A small network was shown many inputs. Here are its activations along a few directions, one row for each input.
Each table varies a few parts of the input and shows all the possible inputs, shuffled.
Descriptions start from the smaller parts, as in this example, which fits no table here: line(6) and (point or ring(9) or (values(2) and ring(5))).
Shared parts are said once, and a part with two or three values counts as separate values.

Table:
r1: [-20  -9  -9 -15   5  -6 -33 -12  -1  32  -7   8   8 -15  16  -4 -14 -14]
r2: [ -2  19   8  -3  -3 -20  43  60  28   8 -23  37 -46  33 -37 -21  -5  43]
r3: [-23  35 -34  20 -17 -32  53   2  45 -15  11  32 -12  25 -53   4   3  -4]
r4: [ 15  10   3  10  15  -8 -38 -15   2  15  26 -27  -6 -18  25   0   0 -19]
r5: [-38 -40 -17 -23 -11 -15   1  -5 -24  -3 -11  21   5 -11  25  -7   4   9]
r6: [-11  42 -27  18  -5 -10  50   5  48  -3  10  25  11  20 -59  12  -1  -1]
r7: [-32 -29 -14 -11  -7 -23 -29  -4  -1  24   7  23  -5 -15  22 -12 -11 -14]
r8: [ 19 -43 -13  19  -4 -23 -25 -10 -25 -23  25  -5 -18   6  10  16   8   1]
r9: [-13   8  19  -4  11  18 -24 -25   2  25  -3  -6  16 -20  26 -19 -22 -25]
r10: [  0 -26 -13  10   2 -32 -46  -8   4   5  33   4 -18  -8  13  -9  -3 -15]
r11: [  6 -18   4  -9 -11  20  -1 -12 -38 -18  -8 -29   5  -9  10  18  21  15]
r12: [ 14 -32  -7 -15 -10   6  -4 -13 -41 -15 -12 -11   8  -2   0  18  17  12]
r13: [ 18  -6  -8   5  16 -19 -43 -16   3  14  20 -11  -4 -10  13  -1  -2 -20]
r14: [ 10  30  19  -7   8  -6  42  66  23  14 -23  29 -23  26 -43 -15  -9  38]
r15: [-23  -9  25 -18   5  29  -2 -23 -13  -4 -27  -7  26 -13  22  -7  -1  -7]
r16: [ 17 -23  22  -4  -8  32   7 -24 -30 -19 -15 -29  13  -1  11   8  15  -3]
r17: [ 10  43  28   0   1   3  41  74  24   8 -23  19 -17  16 -31 -15  -7  38]
r18: [-10  55 -16  20 -12   4  48   9  57  -7  12  19  15  13 -42  17   3   1]
r19: [-26 -21  -7 -30   1   3  -8 -12 -21   3 -26   7  20 -12  13   4   3   7]
r20: [ 26   6  15  16  22   2 -30 -28   8  13  22 -31   5 -13  25 -19 -11 -30]
r21: [-33  -5   6 -23   1  18  -9 -11 -21   0 -22  -7  18 -19  23   5   7  10]
r22: [  2 -47 -16  -9 -19  -7   2 -12 -43 -24   2  10 -10  -4  11  10  18  16]
r23: [ 41 -12  15  14   4  13 -13 -24 -17 -18  18 -45   4  10  18   4  -2 -17]
r24: [ 28  -8   2  10   4   3 -20 -13 -26 -16  23 -41  -7   2  17  21   7  -5]
r25: [-24  11   3  -8   5   7 -32 -12  -4  31  -2  -7   8 -22  28  -5 -11 -12]
r26: [ 33 -24  -8   8   7  -9 -24 -14 -26 -15  15 -24  -4   7   6  22   7  -6]
r27: [ -5  54 -11  26  -7  26  48   6  57 -13  10  24  23  21 -41   1   3 -16]
r28: [ 20  38  32   6   8  24  47  70  29   0 -30  21 -13  12 -30 -26 -18  19]
Changing only one part turns r18 into r6. The same change can be made to r17. Which row results?
Answer: r14
What is each input in this table made of?
Answer: line(4) and (values(2) or ring(5))
Change only the values(2) part in r2. List by row number the other rows that result.
Answer: r3

Table:
r29: [-30 -17   3 -23  -2  14 -13 -10 -11  16 -20  11  16  -6  21  -5  -7  -3]
r30: [ 19   7   7   7   2  15   1 -31  -6 -12   9 -35  15  -3   9  16  11 -10]
r31: [ 35  -7   5  16   3  15 -16  -7 -11  -2  20 -18   4  -2   4   9  -2 -10]
r32: [-11 -13   2 -20   7   3 -18  -3  -6  16 -12   9  17 -22  19 -14   0   1]
r33: [ 16 -11  14  -9  -2   1 -13  -1 -26   8  -7 -27 -18  -2  14  -4   1   7]
r34: [  0  46  33  18  -4  19  58  55  52  -8 -16  32 -19  21 -34 -32  -6  20]
r35: [ -1 -22  12 -13  -6  22  -6  -3 -40 -10 -25 -12   6   0  15  14   4  12]
r36: [ -5   2   3  -3  19 -15 -31  -5  10  14   3  -3   2  -7  11  -5 -14 -13]
r37: [-25 -37  -7 -11 -17  -2  -2  -9 -25 -16  -6   6   2  -4  11  11   5   6]
r38: [ 13 -15 -18  19 -11  -7 -15 -12   0  -8  30   2  -3   2   5   8   3 -22]
r39: [ 18 -17  10 -17   6  14 -10   4 -35 -10 -14 -14   3 -14  13   6  13  13]
r40: [ -5   0 -15  13  -9  -4  -1 -38   0 -21  24 -15   9   0   4  10  11 -17]
r41: [ -4  47 -21   4  -9 -14  49  36  46  10 -11  40 -10  27 -76  13   9  28]
r42: [ -5 -32 -12  -8  -5 -10  -5  -4 -23 -13   0   6   1 -16  13   1  16   9]
r43: [-16  -1  10 -10   5 -10 -19 -10  -5  30  -4   1  -5 -14  16 -17 -14  -8]
r44: [ 13  26  -1   6   0  -7  77  39  37 -12 -22  35  -5  41 -61 -14 -13  13]
r45: [  3 -17 -12   7   7 -24 -21  -8  -3 -11  19  -3 -13   7  11   7   4  -3]
r46: [-14  17  -4   4  11  10  -9 -36  14   7   7 -14  19 -12   7  -2  -3 -28]
r47: [ 24  -9  12   1  16  -4 -22   4 -15  -5   7 -29  -4   6   9   8   2   3]
r48: [ -6 -21  -9  -1  -8 -19 -10 -13 -16   3   8  -1 -24  -3  15  -6   2   4]
r49: [  4   4  -6  11   4   5 -25 -11  14  17  12   3  10 -11   7  -6 -15 -31]
r50: [-24  70  -6   9  -7  -2  51  61  48   8  -2  27  -7  10 -32   2  -8  25]
What is each input in this table made of?
Answer: values(4) or (values(3) and line(6))
Which other rows belong to the same alternative as r50? List them by row number.
Answer: r34, r41, r44

Table:
r51: [ 46 -29  -5  17  -6  -9   2  -5 -24 -31  17 -18 -18  21 -14  18  15   5]
r52: [-29  74   5   1  -6   3  81  83  76  21 -32  70  -9  25 -69 -25 -17  32]
r53: [  0 -22  29 -33  -2  23  12  31 -47 -11 -46  -8  -2  -2  11   4  10  44]
r54: [-40 -17 -16 -21  -2 -24 -30  -8  -8  25  -2  17  -2 -22  22  -5  -3   2]
r55: [-34  -3  -1 -21  10   4 -32 -28  -1  35 -13   5  22 -26  25 -13 -16 -23]
r56: [-17   3  29 -14  15  14 -38  -4  -1  37 -11  -8   4 -25  43 -29 -23 -16]
r57: [  9 -23 -17  16 -16  -3   5 -29 -14 -32  23 -12   3   6   2  18  14 -11]
r58: [ 10  88  -8  38  -2 -10  85  48  89  -8  10  32 -14  46 -85  -4  -6  10]
r59: [  1  -5 -33  18  -2 -26 -31 -30   3  -3  41 -11  -3  -4   7  21   6 -22]
r60: [-33 -33  -2 -22 -13   2   2  -5 -24  -6 -21  18   2 -10  19  -7   7  12]
r61: [ 29  13  14  25  19  10 -39 -28  11   5  34 -37   8 -15  28  -7  -9 -39]
r62: [  8   5 -15  16  12   1 -36 -50  14   7  32 -21  26 -10  11  11  -4 -44]
r63: [  4 -41   7 -23  -2  -6   5  21 -35  -7 -27  12 -12   5   5  -6   3  27]
r64: [ 46 -10  14   4  -6  22  15   4 -39 -33  -4 -39  -5  12  -5  25  23  23]
What is each input in this table made of?
Answer: values(2) and (point or line(6))
Changing only the values(2) part turns r64 into r53. The same change can be made to r58. Which row results?
Answer: r52
A walk changes only the line(6) part. It starts at r64 and steps to r51. List the rest of the walk in order.
Answer: r57, r59, r62, r61
